(16.4, -11.5, -12.7, 4.8, 14.5, 9.1) >> 9.1
((-7.562, 8.868, -3.405, 4.391, -20.043, -21.227, -1.107), (9.141, 15.559, 1.907, 16.625, -10.882, 9.891, -4.891)) >> 9.891
((0.85, -0.15, -1.05, 0.44), (0.94, -0.35, -1.47, 0.00), (1.08, 1.53, -0.26, -1.23)) >> 0.94
(0.152, 0.121, -0.173, 0.050, -0.076) >> 0.050
(154.499, -52.889, -100.568, 41.382, 57.033) >> 41.382
(-0.8, 1.1, -1.4, -0.2, 1.0) >> -0.2
((-0.924, -0.377, -0.621, 0.650), (1.567, -0.688, -1.384, -1.070), (-0.779, 2.115, -0.237, 1.520)) >> 1.520
(-1.816, -1.330, -1.368, -0.516, 2.032, 0.801, -0.030) >> -0.030
(0.075, -0.041, -0.171, 0.108, 0.105, 0.024) >> 0.075
---
[-4.455 -4.586  0.308  1.078 -2.279  1.449 -0.632] --> -2.279

[[ 4.673  2.025 -4.755 -1.615  4.375  1.451]
 [ 2.941  1.629 -0.369 -2.082 -3.151 -2.573]
 [ 3.396  1.888 -1.654 -3.340 -1.109  2.200]] --> -1.615

[ 0.244  3.384 -1.646 -3.088 -3.442 -5.521] --> -3.088

[-2.799 -2.022 -3.160 -2.851 -4.445] --> -3.160

[[-1.148  2.239 -4.400 -1.611  3.771]
 [ 1.184  0.428 -1.768 -0.947  0.824]] --> -4.400

[ 4.312  0.908 -4.785 -2.338  4.124] --> -4.785

[-2.170  1.831  4.968  5.153  0.590  0.228  1.143] --> 0.590

[-4.721 -0.790  2.806  2.897 -2.004] --> 2.806
---
0.078  -2.005  -0.462  -1.917  0.380
-3.002  -1.140  1.468  -4.845  0.996
>> 1.468, -4.845

1.780  0.762  -2.678  0.905  1.270  -5.032 >> 1.780, -5.032

0.148  3.542  -5.459  1.408
-0.752  -2.081  3.061  -1.452
-0.326  -1.525  2.159  -1.522
>> 3.542, -5.459

1.804  -2.388  0.614  1.663  1.152  -5.712
2.290  1.967  -1.485  2.263  2.323  -0.642
3.076  0.909  -1.533  2.681  3.306  -3.307
>> 3.306, -5.712

-2.049  -4.593  2.047  -2.412  3.600  1.439  -3.154
0.788  5.488  -2.055  -0.590  -2.076  -4.362  1.239
>> 5.488, -4.593

5.265  -3.654  -4.700  -5.049  3.307  4.818 >> 5.265, -5.049

-4.671  -2.696  2.626  -1.981 >> 2.626, -4.671

-0.736  -4.814  3.707  -1.021  -2.061  -1.930  -2.729 >> 3.707, -4.814

-3.189  2.094  -5.024  -2.371  -3.090  1.929
-3.291  1.808  -5.359  -2.296  -2.824  1.947
>> 2.094, -5.359
---
(-5.10, -10.26, -5.51, 8.35, -5.79, 13.36, -2.90)
-5.79
(-2.9, 13.2, -16.0, 15.7, 4.0)
4.0
(1.993, -0.412, -0.776, 0.421, -1.945, -1.770, 0.483)
-1.945
((-3.86, -12.37, -13.73, 14.43), (-0.11, 4.16, 3.34, -2.93), (-1.68, -4.64, 3.17, 0.01))
-0.11
(98.709, -80.714, -185.180, -75.345, -98.807, -94.820)
-98.807
((1.4, 1.0, -0.3, -1.3), (0.4, 2.0, 0.9, -1.5))
0.4
---
((-1.185, 1.836, -1.065, 1.791, -1.303, 1.202, 0.762), (0.084, -0.653, 0.744, -1.102, -0.819, 0.623, -1.949), (-0.752, 1.090, 1.894, 2.302, 1.642, -1.057, -0.957)) | 0.744
((-0.085, -0.241, -0.239, -0.215, 0.007, -0.010), (-0.111, -0.123, -0.159, -0.161, -0.108, 0.127), (-0.130, -0.143, -0.148, -0.204, 0.007, -0.003)) | -0.159
((-0.036, 0.052, -0.029, -0.047, -0.126), (-0.013, -0.225, -0.133, -0.037, 0.130), (-0.137, -0.092, -0.094, -0.091, -0.045)) | -0.133
((-11.797, -19.181, -8.276, -20.513, -4.741, -18.787), (-18.038, 5.511, -18.832, 5.348, -13.333, 4.180), (23.051, -13.405, 8.371, -13.383, 1.050, -13.183)) | -18.832
((-0.3, -1.1, -1.3, -1.0, 0.4, -1.0), (-1.7, -0.5, 1.1, -0.1, 1.5, 0.2), (-0.8, -0.7, -0.8, -0.9, -1.1, -1.0)) | 1.1
((34.3, 81.2, -49.8, -30.2), (-21.9, 190.4, 51.8, -43.6), (126.3, 100.5, -123.7, -89.4)) | 51.8
((138.2, -167.9, -7.3, 131.1), (-134.6, 111.6, -150.4, -174.1), (1.4, -82.9, 64.1, 35.8)) | -150.4
---
[[-1.288 -0.464  3.440  2.521]
 [ 2.420  0.576 -2.238 -4.393]] ==> 3.440, -4.393

[-5.060  0.641  0.324 -0.837] ==> 0.641, -5.060

[ 5.429 -0.929 -3.860 -3.189] ==> 5.429, -3.860

[[-0.450 -4.471 -1.295 -2.482  0.297]
 [ 5.561 -1.099 -1.473  5.212 -5.950]
 [-2.684  1.471 -3.958  1.251 -4.143]] ==> 5.561, -5.950

[[ 4.165 -0.648  0.473  0.620  0.513 -0.329  1.264]
 [ 4.049 -1.076 -1.970  1.292  3.860  2.032  2.960]
 [-2.905 -1.225 -1.129  5.617  2.843 -3.179 -4.312]] ==> 5.617, -4.312

[[-2.229  2.894 -2.228 -5.284]
 [-1.986  2.156  3.840  2.353]] ==> 3.840, -5.284

[-5.698  0.416 -6.225  0.045  5.922] ==> 5.922, -6.225

[-0.863 -0.028  1.125  2.531  0.886  5.454] ==> 5.454, -0.863
---
array([ 1.273, -0.259, -0.126,  4.954]) ==> 1.273
array([-1.120,  1.818, -0.858,  5.961, -1.841]) ==> -1.120
array([ 3.037,  4.406, -0.907,  0.514,  3.948, -1.191, -2.646]) ==> 3.037
array([-0.437, -4.494, -0.242,  2.567,  2.991,  1.790]) ==> -0.437
array([-2.035, -4.651, -2.789,  2.586]) ==> -2.035
array([ 3.157, -0.396, -0.034, -1.752, -2.318,  5.009]) ==> 3.157
array([ 2.258, -4.456, -1.162,  0.636, -1.014,  0.780]) ==> 2.258
array([-0.158,  5.316,  1.270, -1.969,  0.372, -0.615]) ==> -0.158
---
4  3  5  4  4  3  6
2  4  7  6  2  3  4
==> 5

 3  56   2  70  76  80 ==> 2

14  40  94  85  19  38  46 ==> 94

224  148   64  122
105  116  101   94
209  105  183  189
==> 64

3  1  1  8  4  6  2 ==> 1

21  84  73  54  52
31  48  51  45  51
66  25  36  47  36
==> 73

 38   18  -17   33   38  -16   33
-26    7   12   -1   -2  -23  -26
 10  -16   -6  -23   -6    8   27
==> -17

-33  -16  -30    9    3   24   25 ==> -30
---
array([[ 446, -683,  428,  418,  468],
       [ 462,   29,  538,  277,  443],
       [ 347, -398,  376,  566,  377]]) gives 566

array([[-14,  -4,  -5, -18,  -2, -21],
       [-12,   4,  34,  -5,  11, -27],
       [-27,   4, -19, -25,   0, -32]]) gives 0

array([[371, 403, 243, 193],
       [692, 766, 889, 716],
       [540, 610, 539, 947]]) gives 539

array([[183,  70, 223,  60,  38],
       [186,  67, 104, 134, 218],
       [ 86,  57, 228,  43, 128]]) gives 43

array([[5, 4, 5, 3],
       [5, 6, 5, 2],
       [8, 8, 2, 6]]) gives 2

array([[2, 5, 7, 4, 1],
       [5, 7, 6, 4, 8],
       [2, 5, 8, 2, 1]]) gives 2
---
[[ 58  72 932 181  68 465  63]
 [532  57 147 864  73  50  54]
 [ 97  67 770 664  81 125  58]] ==> 864

[  7 197  14 202] ==> 197

[3232 7041 4150 8520 3562 7756] ==> 7756

[-16  27 -34 -10 -12  -4] ==> -4

[850 889 287 555 205 803 660] ==> 850

[[195 149 166 211 241 122]
 [177 142  43 154  61 180]
 [ 90 142  69 131 236 111]] ==> 236

[[-669 -216 -335  480  160   89  191]
 [ 208 -162 -199  760  -56 -108 -129]] ==> 480
